[135 124 163 110 124 107] = q610
[132 179 110  96 120 123] = q81
[163 118  98  98  98 162] = q851
[155  93 109 200 150 146] = q334
[ 94  95 155  95 112 155] = q622
[146  96  78 182 144 145] = q966
[124 161 103  97 119 114] = q765
[119 101 101 137 126 101] = q29
[141 106 106 183 141 112] = q40
[119 119 119  97 119 119] = q553
again q29:  -> [101]
again q553:  -> [119]
again q610:  -> [124]
again q851:  -> [98]
find: [135 124 163 110 124 107] -> q610
find: [141 106 106 183 141 112] -> q40
find: [ 94  95 155  95 112 155] -> q622

[144 144 144 144] -> q618
[142 132 120  92] -> q691
[160  78 123 146] -> q792
[127 127 137 127] -> q26
[ 82 108 149 149] -> q799
[160 109 123 146] -> q242
[124  93 139 136] -> q952
[108 122 125  81] -> q199
[ 89 103 105 115] -> q749
again q26:  -> [127]
again q618:  -> [144]
again q799:  -> [149]
find: [ 82 108 149 149] -> q799

[135 146 122 104 118 119 166 118 103 127 108 147 165 140 141 128 146 156
 139 133 139 147 139 114 136 155 104 129 190 119 135 146  89 133 158 139
 118 141 114 132 136 147 104 119 122 138  96 123 120 104 162 114 136 103
 113 123 151 113 138 140 113] -> q537
[121 136 120 110 107 106 167 147 111 137  99 133 150 147 138 138 120 143
 129 124 114 115 136 108 126 144 121 136 178 131 135 154  96 122 145 142
 132 147 108 120 143 163 106 106 138 131 118 110 115 119 131 151 141  89
 118 119 133  98 130 162 120] -> q607
[127 135 128 120 129 127 146 115 127 138 121 127 138 146 145 147 132 153
 126 156 123 141 121 115 146 143 118 118 179 105 135 138  91 116 152 120
 130 139 123 106 116 160 117 107 146 121 119 133 128 123 123 165 144 102
 140 118 138 109 127 138 110] -> q49
[ 86 158 132 107  99  95 160 130 108 166 113 132 144 163 148 122  86 145
 121 126 134 140 112  95 115 154 127 148 167 123 139 129  79 126 145 122
 130 134 136 124 112 144  86 121 141 137  95 116 110  97  86 165 131 112
 126 132 144 107 117 126 121] -> q65
[125 138 132 121 135 105 131 123  93 148 110 137 155 144 134 125 131 153
 130 120 123 132 120 104 110 150 115 129 178 132 132 140  87 138 156 134
 131 147 124 108 115 162 105 116 134 142 101 135 114 113 143 149 135  95
 120 124 154 104 136 134 121] -> q800
[134 145 138 112 114  83 157 122 104 144 102 123 142 151 138 119 136 140
 135 123 120 128 109  96 135 162 135 142 178  95 125 138 103 139 150 135
 119 162 118 133 125 148  90 111 144 130 110 133 113  94 138 142 131 105
 122 140 137 108 135 152 118] -> q558
[122 132 132 117 123  99 168 148  81 149 101 121 149 137 148 130 142 150
 134 124 124 129 130 116 130 132 116 130 184 126 150 138  83 130 137 122
 133 152 126 134 125 159 114 124 132 127  93 134 116 101 136 149 140 111
 115 139 153 109 131 154 111] -> q129
[131 149 128 106 119 111 161 132  98 141 109 132 142 146 148 128 133 139
 132 132 119 127 127 107 126 146 132 133 187 123 138 137  89 148 151 137
 127 151 123 119 125 165 101 110 135 133 100 129 118 110 149 143 140 110
 125 130 150 110 136 145 127] -> q118
find: [131 149 128 106 119 111 161 132  98 141 109 132 142 146 148 128 133 139
 132 132 119 127 127 107 126 146 132 133 187 123 138 137  89 148 151 137
 127 151 123 119 125 165 101 110 135 133 100 129 118 110 149 143 140 110
 125 130 150 110 136 145 127] -> q118
find: [127 135 128 120 129 127 146 115 127 138 121 127 138 146 145 147 132 153
 126 156 123 141 121 115 146 143 118 118 179 105 135 138  91 116 152 120
 130 139 123 106 116 160 117 107 146 121 119 133 128 123 123 165 144 102
 140 118 138 109 127 138 110] -> q49
find: [134 145 138 112 114  83 157 122 104 144 102 123 142 151 138 119 136 140
 135 123 120 128 109  96 135 162 135 142 178  95 125 138 103 139 150 135
 119 162 118 133 125 148  90 111 144 130 110 133 113  94 138 142 131 105
 122 140 137 108 135 152 118] -> q558

